These are the activations of a small neural network, seen along a few directions. Each row is one input.
In each table, some parts of the input vary, and every possible input appears once, in random order.
A made-up example of a description, with smaller parts first: line(4) and (point or (values(2) and ring(5)) or ring(11)).
Shared parts are said once, and a part with two or three values counts as separate values.
In the rows, zero is written as 128.

Other details of the inputs shift rows strongly along two fixed directions, in all tables alike. That doesn't count.

Rows:
r1: 96	87	135	134	144	170	130	145	165	119	102	127
r2: 100	102	122	153	131	160	123	121	153	75	108	167
r3: 88	118	155	153	189	153	111	166	136	124	107	131
r4: 179	157	128	90	143	132	82	107	91	131	165	88
r5: 119	116	100	159	103	108	178	102	113	123	135	159
r6: 172	173	112	100	109	68	84	95	67	124	191	105
r7: 179	185	126	99	131	73	107	115	83	167	176	82
r8: 115	112	127	141	135	148	154	131	146	128	111	137
r9: 106	159	144	168	160	78	171	158	111	171	126	138
r10: 174	161	117	103	136	120	78	92	87	105	173	103
r11: 100	96	127	145	137	164	127	130	160	93	104	149
r12: 136	145	90	171	102	82	201	89	94	132	149	163
r13: 137	128	110	152	111	123	183	107	118	135	121	152
r14: 145	147	106	153	117	94	215	113	103	182	137	131
r15: 100	107	139	134	116	160	106	141	161	84	92	165
r16: 90	73	137	127	139	174	127	149	167	125	100	122
r17: 176	193	110	114	110	69	100	89	70	114	183	124
r18: 164	171	124	102	129	93	79	108	96	116	169	103
r19: 101	103	153	121	131	163	116	161	171	122	91	134
r20: 118	129	128	140	119	97	179	144	133	179	123	123
r21: 153	119	134	75	149	159	18	113	111	89	164	77
r22: 129	138	121	146	100	103	176	124	126	143	115	151
r23: 125	139	121	147	101	101	176	123	124	140	121	155
r24: 136	159	115	151	105	71	205	121	112	173	134	140
r25: 149	155	123	142	102	81	208	133	110	201	122	128
r26: 183	165	116	94	143	101	100	104	74	161	185	68
r27: 156	128	137	87	147	183	10	108	119	55	144	114
r28: 108	122	136	137	129	124	143	146	154	135	110	134
r29: 105	92	132	139	131	178	128	132	159	95	97	154
r30: 131	138	130	138	109	105	179	137	130	166	112	136
r31: 129	149	106	156	99	65	200	114	107	159	142	146
r32: 96	86	128	142	135	167	127	134	160	98	105	143
r33: 98	110	138	135	116	156	108	139	158	82	98	168
r34: 139	157	119	147	107	74	206	129	112	189	132	132
r35: 100	96	135	138	146	167	130	142	165	113	101	134
r36: 173	183	110	110	113	68	93	93	70	119	188	113
r37: 89	68	141	122	144	182	124	159	170	141	97	113
r38: 146	131	151	67	146	135	27	141	122	124	157	68
r39: 152	160	131	96	135	121	35	113	108	77	161	115
r40: 104	98	126	147	125	174	123	122	152	76	101	173
r41: 162	147	156	71	145	144	42	144	119	135	144	76
r42: 121	105	134	130	137	164	152	144	146	148	103	128
r43: 127	139	108	150	92	63	199	116	105	168	143	140
r44: 147	120	150	73	175	186	10	138	136	98	142	70
r45: 96	107	140	134	125	151	116	146	166	98	99	149
r46: 104	113	137	133	127	125	144	150	154	141	112	128
r47: 114	119	114	157	119	141	147	109	134	90	118	171
r48: 98	96	145	121	127	133	138	165	158	165	106	114
r49: 125	104	135	128	136	167	152	145	147	152	97	125
r50: 109	91	141	128	140	185	130	148	165	121	88	134
Description of these inputs: values(2) and (point or (line(4) and line(6))).
Q: The inputs of r24 and r8 match in every part but the values(2) part. If r19 is changed in the same way as r24 into r8, which row does it become?
A: r4
Q: A walk changes only the line(4) part. It starts at r20 and steps to r46. List the rest of the walk in order.
A: r31, r36
Q: Which other rows does r35 become when the values(2) part takes its other values? List them by row number.
A: r28
Q: Which other rows does r32 become when the line(6) part takes its other values? List them by row number.
A: r10, r11, r13, r21, r29

Rows:
r51: 87	68	161	106	183	219	27	173	189	78	96	104
r52: 140	121	116	144	99	139	185	116	134	145	104	153
r53: 113	120	124	149	134	137	166	130	147	130	109	146
r54: 99	121	134	154	149	138	159	148	138	132	109	149
r55: 162	148	121	100	135	120	104	107	101	132	164	90
r56: 107	115	124	150	140	134	163	136	146	135	113	140
r57: 150	159	144	110	155	103	81	135	88	143	153	93
r58: 148	152	136	111	166	124	76	133	94	129	161	95
r59: 122	105	124	137	103	120	183	135	132	170	107	136
r60: 100	115	126	151	139	129	161	142	147	148	112	135
r61: 131	114	117	136	105	141	184	117	136	144	114	147
r62: 121	100	118	140	116	139	177	129	136	156	119	135
r63: 88	139	151	154	109	91	156	161	152	135	104	168
r64: 120	114	93	161	81	122	177	94	120	102	123	179
r65: 144	161	138	110	161	118	78	132	95	135	159	96
r66: 157	164	135	108	156	126	84	120	97	118	155	108
r67: 172	165	124	114	141	119	95	109	101	125	150	106
r68: 104	111	133	153	132	117	165	147	143	154	104	133
r69: 159	164	102	130	124	92	97	79	82	87	176	136
r70: 173	149	116	96	121	121	117	102	93	145	165	100
r71: 102	126	130	136	82	87	170	147	159	141	107	152
r72: 167	150	118	97	119	112	115	107	92	159	166	94
r73: 167	172	135	115	151	123	85	119	93	119	147	113
r74: 89	78	169	69	114	197	13	184	206	73	81	124
r75: 78	90	179	91	143	182	9	186	209	66	87	125
r76: 165	160	95	126	105	90	112	72	77	93	178	130
r77: 106	108	123	141	124	131	171	134	145	150	115	129
r78: 112	104	129	142	116	117	176	139	140	158	107	127
r79: 111	100	122	145	129	136	170	134	143	144	119	127
r80: 129	120	120	148	113	137	177	121	142	134	104	145
r81: 120	114	121	140	118	139	176	122	144	133	113	139
r82: 154	169	116	131	135	97	87	89	74	81	175	144
Q: What do these inputs look like to the network?
A: line(4) and (values(2) or line(6))
Q: The inputs of r53 and r81 match in every part but the line(4) part. If r68 is changed in the same way as r53 into r81, which row does it become?
A: r78
Q: A walk changes only the line(6) part. It starts at r73 and steps to r66. List the rest of the walk in order.
A: r54, r58, r65, r57
Q: Which other rows does r82 become when the values(2) part takes its other values? List them by row number.
A: r63

Rows:
r83: 68	102	150	172	135	139	153	169	174	121	74	176
r84: 162	159	140	88	103	99	79	131	120	131	148	103
r85: 155	136	87	153	64	96	232	86	115	153	126	163
r86: 88	98	164	99	154	164	38	171	175	85	114	116
r87: 163	136	112	103	108	129	99	90	92	110	161	112
r88: 158	148	146	84	159	127	105	157	111	200	146	53
r89: 126	177	125	168	119	61	202	129	106	159	131	160
r90: 167	153	112	124	142	127	94	95	84	102	161	124
r91: 154	141	109	111	127	127	93	92	97	110	174	112
r92: 130	64	153	87	178	231	79	149	165	137	105	66
r93: 65	85	145	148	108	136	158	169	180	127	74	167
r94: 115	155	118	166	116	55	191	127	112	162	136	144
r95: 155	144	105	120	141	122	94	92	94	104	165	108
r96: 85	94	125	172	138	181	175	133	167	91	78	188
Q: What do these inputs look like to the network?
A: values(2) and (point or line(6))
Q: The inputs of r92 and r88 match in every part but the values(2) part. If r95 is changed in the same way as r92 into r88, which row does it become?
A: r94
Q: Which other rows does r83 become when the values(2) part takes its other values? List them by row number.
A: r90
